These are the activations of a small neural network, seen along a few directions. Each row is one input.
In each table, some parts of the input vary, and every possible input appears once, in random order.
Descriptions start from the smaller parts, as in this example, which fits no table here: one of 2 separate values, together with either a single point or one of 11 places around a ring or (one of 6 places along a line, together with one of 8 places around a ring).
Shared parts are said once, and a part with two or three values counts as separate values.

Other details of the inputs vary at random and push rows far along three fixed directions, the same in every table; ignore that.

Rows:
R1: [  6  -9   3   4 -23   3  -8  -7  13   0 -11  -3]
R2: [-14  -5  -9  13   7  -7 -13  -9  -7  -1  -8  -3]
R3: [-12  -9   0   7  11  -7 -12 -15  -8  -5  -8   2]
R4: [-11  -8  -6   2   9  -7  -9  -8  -9  -3 -10   3]
R5: [  7   3   3  10  -9   3   5  13  11   4  -6 -10]
R6: [  8   6  10   9  -8   0  12  14  12   2 -10  -7]
R7: [-15  13   0   8  31  -7  11   5 -25   0  14   5]
R8: [  9 -10   3  -5 -16  14   0 -16  10  -3  -4  11]
R9: [-10  10 -12  15  31  -2   7   8 -19   2   6   4]
R10: [14  6  7 13 -4 -3  9 12 11  6 -3 -7]
R11: [ -2  -9 -27 -60 -25   8 -29 -28  -1   0  29  14]
R12: [  5 -13   5   6 -25   6  -9  -5  12  -1 -16  -3]
R13: [-15  11  -3  14  30 -10   3   9  -9   1   3  -9]
R14: [ 14  22 -13 -33   1  -5   8  19  16   9  28 -11]
R15: [ -7   9 -28 -41  15 -12 -16  -1  -6   5  28  -1]
R16: [-13  -5 -14   6  11   1  -9 -18 -15  -3  -1  11]
R17: [-12  -6  -6   4   9  -9  -9 -11  -8  -3 -10   4]
R18: [  5   1  15  20 -10   6  15  18  13  -2 -22  -9]
R19: [-16  -7  -4   4  11  -6 -15 -13  -9  -5  -6  -1]
R20: [16 18 17 11 10  8 33 23  4  4  7 -1]
R21: [-19  -6 -10   4   5   1  -9 -17 -20  -3  -2  12]
R22: [ 25  19 -12 -30  -1  -7   4  19  15  14  32 -10]
R23: [17 16  9 13 14  9 30 26  6  6  7 -2]
R24: [ 15  20  -7 -40  -7   3  13  13   7   7  42   1]
R25: [14  3  9 14 -7 -1  8 14  7  5 -5 -6]
R26: [-11  -9   1   5   9  -8 -13 -16 -11  -3  -5   3]
R27: [  7  -9   8  -4 -20   2  -3  -4   8  -3 -12   2]
R28: [ -1 -13  10  -3 -27  14   2  -9   2  -8  -7   9]
R29: [  4 -13  11  -1 -20   8  -7  -5  12  -6 -13  -4]
R30: [11  1 14  8 -3  2 10 13 11  1 -6 -7]
R31: [ -6  10  -4  23  26 -16   3   8 -16   6   2  -3]
R32: [  1 -11   9   0 -18   9  -5  -4  14  -6 -14  -6]
R33: [ -8   5   2  15  28 -10   2   9 -15   0   0  -4]
R34: [-19  -8  -2  -4   9   2  -7 -14 -23  -7   2  12]
R35: [  7 -10  10   2 -22   2  -2  -8  10  -3 -17   3]
R36: [  6 -13  10 -10 -20  17   2 -12   5  -6  -6  11]
Description of these inputs: one of 2 separate values, together with either one of 6 places around a ring or (one of 3 separate values, together with one of 4 places along a line).
Changing only the choice among 2 separate values turns R12 into R1. The same change can be made to R5. Which row results?
Answer: R2
Change only the choice among 3 separate values in R13. List by row number the other rows that result.
Answer: R2, R14
Change only the choice among 2 separate values in R25. List by row number the other rows that result.
Answer: R31

Rows:
R37: [-15 -18   9   5  -6   0 -12  -8 -11  -9 -22   5]
R38: [ -3 -14   5  21  -2   8  -8 -23  -6  -5 -16  11]
R39: [-10   6   3  -1  11 -12   0  10  -6  -2  -3  -9]
R40: [ 20   1  17  -4 -25  18  12  21  24   0   4 -10]
R41: [ 22   4   9  -5  -8  14  19  20  33  -1 -17  -7]
R42: [  1   7  -9   3   4  -4   3  10 -10   8   5   7]
R43: [  0   4 -11   3  13  -9  -1  13  -5   6   8  -5]
R44: [-9  4  3 -3 11 -1  5 13 -8 -1  7 -6]
R45: [-8 10 -2  1  6 -6  6  8 -8 -1  1  1]
R46: [-10   9  -5   8   9   1   4   5  -5   1   9  -3]
R47: [ -1  10 -10  -3  10 -17  -3   9  -1   5   6  -9]
R48: [ 19   5  13   1 -24  21  20  18  17   1   6  -3]
R49: [ -9 -14  -2  13  -1   7 -16 -11  -7  -4 -14   0]
R50: [-1  5  9  3 11  0 14 -1 -7 -2  6  4]
R51: [-2  3 13 -2 14 -4  6  2 -1 -2  5 -3]
R52: [ -8   8  -1   1   9   4  13  10 -12   0   8   2]
R53: [ -3 -15   7  14   3   3 -16 -21  -1  -4 -15   2]
R54: [-11 -19   0  13  -6  -4 -15 -11 -10  -3 -22   4]
R55: [-12  13  -4  -1  11  -3  10   8  -7   2  10  -5]
R56: [ 19 -19  20  17 -38  13   3 -15  20  -2 -25   9]
R57: [-15 -13  -4  19 -10  -5 -10 -17  -9  -2 -24   8]
R58: [ -8   9  -4  -3  13  -4  -3   7   1  -1  12 -12]
R59: [  9   4  -2   2  16 -13  -1   2   1   5   9  -4]
R60: [ -3   8 -14   1  24   5  15   8   1  -1  -7   5]
R61: [-1  3  4 -3 18 -4 -1 -1 -2 -3 13 -3]
R62: [ 7  2 -1  6  6 -9  5 -3 -6  4  1  9]
R63: [ 2  5  7 -1  9 -5  9  1 -8 -2  2  8]
R64: [-12   6   4   1  10  -6   3   8  -2  -1   1 -10]
R65: [ 23   1  29  -4 -19   4  14  13  21  -1  -8  -4]
R66: [ 23   6   7  -1 -25   1   7  15  28   6  -4 -16]
R67: [  0  -7 -17 -53 -24   4 -20 -18  -1  -1  21  14]
R68: [  6  -8 -15 -50 -18   8 -19 -30   6  -3  30  12]
R69: [  3  -2 -26 -43 -22   6 -26 -25   9   5  24   4]
R70: [ -4 -18   6  11  -1  -9 -14 -20  -5  -4 -19   7]
R71: [ 3  8 -8  7  8  8  5  7 -8  5  9  0]
R72: [  3   8 -14   1   8  -3   6   9  -9   7  12   1]
R73: [ -1  10  -9   1  12  -4  -7   4   2   4   8 -12]
R74: [-14 -12  -7  23  -6  -3  -9 -16  -7  -2 -20   4]
What is each input in this table made of?
Answer: one of 2 separate values, together with either a single point or (one of 3 separate values, together with one of 6 places around a ring)
Changing only the choice among 2 separate values turns R57 into R47. The same change can be made to R69. Which row results?
Answer: R73
Change only the choice among 2 separate values in R51. List by row number the other rows that result.
Answer: R50
Change only the choice among 3 separate values in R57. List by row number the other rows that result.
Answer: R42, R62
Change only the place on the ring of 6 in R54. List by row number the other rows that result.
Answer: R37, R40, R43, R44, R49

Rows:
R75: [  7   7  -4 -17  -1  10   6   3  10  -1   6   3]
R76: [ 24  -4  16  -2 -26  23  15  -2  22   0  -6   8]
R77: [-21 -18  14  45   0   0  -9  -2  -6  -9 -41  -8]
R78: [ -7   0 -14 -17  -7   5  -5  -6  -4  -1   2  10]
R79: [-18   3 -23   8  27  -9 -10   3 -17   1   6  -4]
R80: [ -8  -3  -7  20  -3   7  -3  -2   0   0 -17  -1]
R81: [ 34   3  18 -31 -53  12  11   2  32   3  14   0]
R82: [  8   2   2  25  20 -21   0   3  -2   8 -14  -1]
R83: [ 14  -4   6 -13 -36  12   8   8  14  -1  -3  -1]
R84: [  2  40   1  22  61 -10  40  55  -9   9  21 -14]
R85: [-13   2 -21 -54  22 -10 -25 -11  -9  -3  32  -2]
R86: [14  7  5 -4  7  6 15  9  3  2 13  2]
R87: [-28 -37   2  54 -13  12 -23 -44 -21 -14 -52  17]
R88: [-5  6  5 29 12 -8  5  4 -5  2 -3 -4]
R89: [ -4   4 -16 -14  12  -7  -2  -2 -18   3  22   9]
R90: [-13   6   9  12  15  -8   5  16 -15  -1  -7  -8]
R91: [-10   0  -4   9  18 -10 -13  -3 -13   2   6  -3]
R92: [ 13  -3   5  19 -13   8   7   7  11   5  -4  -1]
R93: [-24 -15 -23 -24  -5  -7 -36 -32  -4  -4   5   3]
R94: [ -4 -13 -12 -47 -17  -4 -30 -28  -9  -2  22  10]
R95: [-17   7 -14 -19  10 -12  -5  -3 -13  -1  13   0]
R96: [ 20 -13  34   4 -28  16   8  -3  19  -7 -17  -3]
R97: [ 0 -1 15  0 -5  6 12  5 13 -6 -9 -7]
R98: [ 0  4 12  8 15 -3 12 -1 -3 -2  3  0]
R99: [  3   5 -12 -11  -1   3   2  -6 -10   4  13  14]
R100: [ 34  14   7  -4  -8  -9  15  27  32  11  -5 -18]
Changing only one part turns R89 into R83. The same change can be made to R94. Which row results?
Answer: R90
What is each input in this table made of?
Answer: one of 2 separate values, together with either a single point or (one of 3 separate values, together with one of 4 places along a line)
Change only the place on the line of 4 in R84. List by row number the other rows that result.
Answer: R75, R85, R97
Change only the choice among 3 separate values in R95. List by row number the other rows that result.
Answer: R93, R97
Change only the choice among 3 separate values in R94. List by row number the other rows that result.
Answer: R91, R96
